A small network was shown many inputs. Here are its activations along a few directions, one row for each input.
Each table varies a few parts of the input and shows all the possible inputs, shuffled.
A made-up example of a description, with smaller parts first: one of 4 places along a line, together with either a single point or (one of 2 separate values, together with one of 5 places around a ring) or one of 11 places around a ring.
Shared parts are said once, and a part with two or three values counts as separate values.
In the rows, 128 means zero.

Other details of the inputs vary at random and push rows far along two fixed directions, the same in every table; ignore that.

Table:
row 1: [184 152  95 146 134 130 193 143 123 110 137 149 140  92]
row 2: [189 151 101 139 141 149 197 140 159 134 149 134 154 121]
row 3: [100 101 123 136  85  97 102  89 136 149 130 114  78 143]
row 4: [180 139 131 150 134 107 148 103 148 140 163 101  87 125]
row 5: [111 113 121 141  93 105  81  77 151 150 147 116  92 160]
row 6: [ 69  96 175 117 128 132  37 119 119 125 116 118 132 156]
row 7: [201 138 135 140 130 119 190 139 129 128 143 128 111  99]
row 8: [134 102 149 108 121 116 117 107 130 121 126 114 109 131]
row 9: [167 160  93  60 129 117 170  96 150 136 143  98  70 126]
row 10: [165 147  95 152 122 103 175 116 126 123 143 128 100 104]
row 11: [ 54  84 146 116  94 132  61 122 118 131 100 138 132 147]
row 12: [ 94 105 165 108 141 136  75 123 130 122 118 115 142 152]
row 13: [118 121 109 124 110  99 115  90 126 117 125 125 103 137]
row 14: [171 144 107 159 109 109 155 104 152 158 160 125 101 137]
row 15: [112 156 131 135 184 197 154 224  98  93  98 174 244  96]
row 16: [195 146 134 151 136 113 159 118 142 140 161 116 104 122]
row 17: [ 62  82 179 103 120 139  53 139 101 113  95 130 141 136]
row 18: [102  99 125 138  72  83  85  74 134 156 133 118  65 154]
row 19: [101 130 116 154 100  73  65  64 127 144 145 113  73 161]
row 20: [177 172  96 163 155 131 189 146 131 123 149 134 143 102]
row 21: [109 175 132  49 205 221 168 228 115 108  90 140 224 112]
row 22: [186 168  91 145 155 135 189 136 140 115 148 135 154 113]
row 23: [ 71 108 129 135  94  85  64  91 104 130 115 129  91 148]
row 24: [ 46  92 157  96 138 181  99 188 105 112  71 159 207 131]
row 25: [ 37 110 161 125 152 185  87 197 106 127  85 152 208 135]
row 26: [194 137 133 137 144 134 200 153 129 122 140 124 124  88]
Each input here is: one of 2 separate values, together with either a single point or (one of 3 separate values, together with one of 4 places along a line).
Changing only the choice among 2 separate values turns row 12 into row 8. The same change can be made to row 2. Which row results?
> row 24
Which other rows does row 26 become when the choice among 2 separate values takes its other values? List them by row number.
> row 4

Table:
row 27: [138 112 118 225  96  78  86  88 125 142 161 123 100 142]
row 28: [ 96  87 219  99 172 157  86 179  77  80  77 136 187 111]
row 29: [162 156 116 134 137 105  95  50 173 164 185  52  67 167]
row 30: [ 46 108 180 192 152 172  61 199  79  89  87 185 236 131]
row 31: [ 68 116 149  86 103 122  64  94 173 161 121  89 101 193]
row 32: [197 165 108 123 143 117 156  81 187 172 190  99  69 148]
row 33: [190 133 100 203 106 143 208 167 138 152 121 174 163  97]
row 34: [ 97 165  93 118 137  90  87  77 105  96 123 122 102 143]
row 35: [ 68 152  90  85 116 133 123 146  97 120  86 137 136 132]
row 36: [ 33 105  73  73  88 104  83  73 115 119 105 129  91 163]
row 37: [190 206  57 121 159 127 241 151 115 122 152 143 115  88]
row 38: [108 140 159  98 168 155  47 126 138 127 130 117 175 169]
row 39: [214 126  69 193  87 127 244 127 150 143 170 160 147  99]
row 40: [154 112 185 112 135 142 150 160 114 122 120 122 111  79]
row 41: [127  68 168 102  70  68  95  55 133 153 120  95  24 145]
row 42: [103 169  94 116 176 127 128 164 101  96 109 144 159 105]
row 43: [ 43  62 218  98 155 134  34 171  79  95  83 118 143 136]
row 44: [148 119  94  92  89 114 135  44 208 167 168  77  64 177]
row 45: [185 104 162  75 140 216 225 238 117  95  97 168 213  53]
row 46: [195 155 109 215 130 130 213 171 138 144 156 169 156  85]
What is each input in this table made of?
> one of 4 separate values, together with one of 5 places along a line
Which other rows does row 31 become when the place on the line of 5 takes its other values? List them by row number.
> row 29, row 32, row 38, row 44
Which other rows does row 40 become when the choice among 4 separate values takes its other values? List them by row number.
> row 32, row 37, row 46

Table:
row 47: [ 93 117 144  99 128 125  79 112 125 125 119 114 114 145]
row 48: [160 125 119 152 114 123 161 130 133 132 136 141 127 115]
row 49: [163 136 122 158 131 121 152 126 136 129 145 130 132 122]
row 50: [159 135 118 113 130 129 164 127 137 127 135 119 114 116]
row 51: [135 128 130 155 121 121 122 120 136 139 141 127 123 135]
row 52: [ 90 106 148 140 113 110  83 117 110 129 117 130 117 137]
row 53: [151 159  93 116 134 127 161 120 139 128 137 125 120 125]
row 54: [162 147 119 117 139 134 154 123 149 139 147 115 118 129]
row 55: [163 134 115 111 123 130 164 124 141 132 136 123 116 122]
row 56: [ 92 108 146 141 116 115  76 115 116 125 122 128 123 139]
row 57: [ 83 140 132 135 171 193 148 228  90 101  83 180 241 101]
row 58: [ 91 115 146  98 124 120  86 116 119 127 114 115 109 144]
row 59: [165 144 119 117 141 129 155 118 145 130 144 115 119 128]
row 60: [ 86  98 143 142 107 113  87 116 116 129 116 131 118 135]
Changing only one part turns row 60 into row 50. The same change can be made to row 48. Which row results?
> row 55
What is each input in this table made of?
> one of 2 separate values, together with either a single point or one of 6 places along a line
Which other rows does row 49 become when the choice among 2 separate values takes its other values? List them by row number.
> row 59
